A small network was trained on invented records. Each row is its activation on one of them, seen along a few directions.
After each row come some of the record's fields: T, V, W, Z.
A field that a record lacks is left out.
Other fields move the rows too, some of them a lot.
Strong random noise was added to every row along 2 fixed directions; ignore it. To show where, here is one row again and again, with new noise each time:
[ 237   41 -385 -209  491   12 -385   12  118  -31  397   -7 -333   -3]
[ 212   48 -349 -148  391   -3 -225   20   58  -62  324    6 -271   70]
[ -16  -38 -437  187   88 -235   96   72 -130  -88  125  166   26  402]
[ -67  -75 -508  236   95 -300   28   81 -128  -62  137  207   60  435]

[  51    3 -121 -136  464  173 -404  -84  418  136  158  -70 -363 -189] -> T=t2 V=v2 W=w3 Z=z1
[-158  -55 -141  156  -99 -191  -10   45  -89   -2   -1  111  149  166] -> T=t1 Z=z2
[-237 -241 -641  195  176 -531 -747  101  -59  129  312  274  170  178] -> T=t3 V=v4 W=w3 Z=z2
[-173 -115 -192  226   -2 -146   98  -36   31    8 -112   97   85  291] -> T=t3 V=v4 W=w3 Z=z1
[ 106   17 -106   10 -206 -174  286   61 -361 -181   13  106  182  278] -> T=t3 V=v1 W=w1 Z=z2
[ 126  182  130   25  -54  226  537   19  -52 -146  -95 -109 -112   78] -> T=t2 V=v2 W=w2
[-316  -67 -282  609 -258 -232  512  129 -144  -17 -244  211  275  534] -> T=t2 V=v1 W=w2
[ -78  -40 -324   48  559  117 -587   -3  448  216  228   -5 -345 -158] -> T=t2 V=v1 W=w2
[-181 -115   37   99  -94 -142 -319   69  -34  172  -11   78  179 -144] -> T=t2 V=v3 W=w3
[-151  -67   70  120 -188  -60   57    2   41   67 -150   81  129    5] -> T=t2 V=v1 W=w1
[ 235  183   86  -31   30  210  620  -20  -51 -221  -53 -121 -200  210] -> T=t3 V=v2 W=w3 Z=z1
[ -36  -21   -5   73 -258 -175  161   62 -237 -106  -60   77  213  170] -> T=t3 V=v4 W=w1 Z=z2
[-243  -25   42  340  -43   91  216   10  166  121 -248    9   16  102] -> T=t2 V=v3 W=w2
[ -43  -39   72   17 -274 -120   44   46 -166  -12  -85  100  224   -7] -> T=t2 V=v1 W=w1
[-226 -137 -101  146 -206 -304 -189   51 -135   75  -36  150  308   86] -> T=t1 Z=z1
[-340 -267  -46  172 -284 -386 -348   25 -146  154  -94  191  409   22] -> T=t3 V=v4 W=w1 Z=z1
[ 220    1  -32 -319 -100 -191 -248   31 -338  -96  244   55  138  -86] -> T=t3 V=v1 W=w1 Z=z2
[-170  -87 -170  129  103  -93 -288   -2  171  151   30  101   -3  -17] -> T=t2 V=v1 W=w3
[ 180  173  438 -161  127  477  178  -52  225   30 -146 -293 -278 -295] -> T=t2 V=v3 W=w2 Z=z1
[-170  -66 -252  206  141  -96 -144    8  177  105   29   97  -23   95] -> T=t2 V=v2 W=w2
[  94  -63   29 -210 -201 -187 -270    4 -344  -18   70   65  231  -75] -> T=t2 V=v3 W=w1 Z=z1
[  68  -35 -320 -115  489  -38 -580   14  239   78  361   -5 -277 -114] -> T=t3 V=v2 W=w3 Z=z2
[ 102    8 -258 -123  286  -21 -239  -20   77  -49  255  -26 -191    7] -> T=t3 V=v4 W=w2 Z=z1
[  53   51  -15  -21 -107  -64   84   46 -187  -40   59   25   83   18] -> T=t2 V=v1 W=w2
[ 190   98 -210 -155  468  165 -157  -49  212  -36  261 -104 -392  -17] -> T=t3 V=v2 W=w2 Z=z1
[-135  -91 -214  136  -99 -218   84  -17 -130  -44  -38  164  187  293] -> T=t3 V=v1 W=w1 Z=z1
[ 284  174  192 -247 -111  140  538  -72 -154 -273  -27 -105  -98   80] -> T=t3 V=v2 W=w1 Z=z1
[-105   19    7  104  271  222  -21  -47  374  110  -16  -77 -250  -88] -> T=t2 V=v2 W=w2
[ -25   60 -105  229 -115  -32  571   25 -108 -147 -131   70   26  403] -> T=t3 V=v1 W=w3 Z=z2
[ 176   47  205 -284  -83   34 -170   -1 -113  -20   75  -77    7 -242] -> T=t3 V=v3 W=w1
[-170  -51  -51  172 -189 -157   76   46  -95   11  -81  104  190  129] -> T=t1
[ -81  -89  -65   44  240   65 -332  -50  264  171  -30   16 -132  -65] -> T=t3 V=v3 W=w1 Z=z1
[ -76   68  -49  210   80  145  307    7  165  -12 -109  -25 -126  135] -> T=t2 V=v2 W=w2
[ 372  140  160 -418   49  168  -77    9 -105 -122  194 -133 -170 -258] -> T=t3 V=v1 W=w1
[ -42   57  130   89  125  221  153  -28  269   46  -91 -113 -152  -90] -> T=t2 V=v2 W=w2
[-101  -72 -354  129  304 -114 -138  -26  246   22  127   77 -165  197] -> T=t2 V=v2 W=w3 Z=z1
[  29    6  -53  -46 -154 -146   56   34 -215  -65   67   84  132   46] -> T=t2 V=v2 W=w3
[  22  -46 -136   38   15  -70    6  -13  -98  -35    6  -11   42  122] -> T=t3 V=v4 W=w2 Z=z1
[ 214   68  106 -268  134  177 -158  -69  -36  -24   78 -127 -130 -172] -> T=t3 V=v3 W=w3 Z=z1
[-160  -13 -189  294  111   16  146   18  210   56  -72   51  -81  188] -> T=t2 V=v2 W=w2
[ 172   19  218 -375 -163    5 -276   11 -184  -26  120  -42   85 -353] -> T=t2 V=v4 W=w1
[ 161   42   16 -100 -255 -114  462  -14 -324 -267  -49   28  136  257] -> T=t3 V=v4 W=w1 Z=z1
[-174  -84 -194  198  102  -66 -119   -4  217  107  -35  105  -24   73] -> T=t2 V=v2 W=w3
[  47  -27 -135  -53 -243 -255  184    9 -343 -139    9  157  238  245] -> T=t3 V=v1 W=w1 Z=z1
[   2  -27 -211  101 -243 -341  165   85 -427 -122   54  171  275  327] -> T=t3 V=v1 W=w3 Z=z2
[  42   65  -38  121 -129  -78  272   79 -258 -101  -28    0  109  207] -> T=t3 V=v3 W=w2 Z=z2
[ 336   99   69 -349  103  134  -70  -14 -118 -156  195 -169 -142 -161] -> T=t3 V=v4 W=w3 Z=z1

Which values does each new row have?
[-180  -32   89  199  -51   41  201  -15  169   66 -162   19    4   45] -> T=t2 V=v2 W=w3
[ -24  -19  141   -2  -75   43  134  -46   15    8 -134  -24   15   17] -> T=t3 V=v3 W=w1 Z=z1
[ -80   -4   59  155 -241  -90  317   61 -160  -57 -111   68  172  130] -> T=t2 V=v2 W=w3
[-237  -75  269  226 -424  -80  326    6  -77   38 -328   97  315   65] -> T=t2 V=v1 W=w1
[-163 -120 -450  118  552  -35 -746    2  467  283  260   73 -269 -114] -> T=t2 V=v1 W=w2
[   8  -34 -147 -129  496  206 -500 -123  425  171  130  -39 -334 -196] -> T=t3 V=v1 W=w3 Z=z1
[ 204  140  419 -302   65  409   31  -82  240    3  -70 -203 -254 -388] -> T=t2 V=v1 W=w1
[-139    5   87  175   29  113   38    6  186  139 -145  -35  -53  -50] -> T=t2 V=v3 W=w2
[ 428  133   23 -456  271  168 -118  -52  -19 -146  295 -139 -323 -169] -> T=t3 V=v2 W=w1 Z=z1
[ -30  -31 -233   33   75 -162 -206   38  -45   31  163   93   28   34] -> T=t2 V=v2 W=w2
[ -97  -40  -67  233 -230 -207  318   68 -277  -57 -141  109  224  326] -> T=t3 V=v3 W=w3 Z=z1
[  44  -10 -131  -75  406  150 -546   22  317  195  194  -80 -275 -289] -> T=t2 V=v3 W=w2
[  47   45 -228  102   92  -50  191   21  -29 -112   83   38  -75  265] -> T=t3 V=v1 W=w3 Z=z2
[  52  136  326   11   65  396  240  -38  244   61 -204 -197 -205 -186] -> T=t2 V=v3 W=w2
[  31  -35  -29 -151  -84 -125 -271   36 -151   14  126   82  113 -136] -> T=t2 V=v1 W=w1
[  69   92 -106  131 -177 -116  523   79 -300 -223  -28   53   86  369] -> T=t3 V=v2 W=w3 Z=z2
[-102  -17  -65  103  263  148 -230   -9  355  143   -1  -59 -204 -121] -> T=t2 V=v4 W=w2
[  60   33 -192  -45  188  -17 -246   53   -5   36  205   12  -86  -60] -> T=t2 V=v1 W=w2
[ 130   25 -183 -114  283   61  -51  -66   99  -73  128  -70 -211   58] -> T=t3 V=v4 W=w2 Z=z1
[ -48  -42  294 -111 -254   10  -47    4  -93   28  -86  -20  172 -230] -> T=t2 V=v4 W=w1
[ 204   80  125 -144 -406 -153  548   18 -507 -287  -35   54  222  235] -> T=t3 V=v2 W=w1 Z=z1
[  50   52  176  -49 -185   60  159   35  -80  -46  -90    8   60  -67] -> T=t2 V=v1 W=w1
[ 114   48   74  -45  -88  -12  174   25 -205  -79  -36  -31   49   81] -> T=t3 V=v3 W=w3 Z=z1
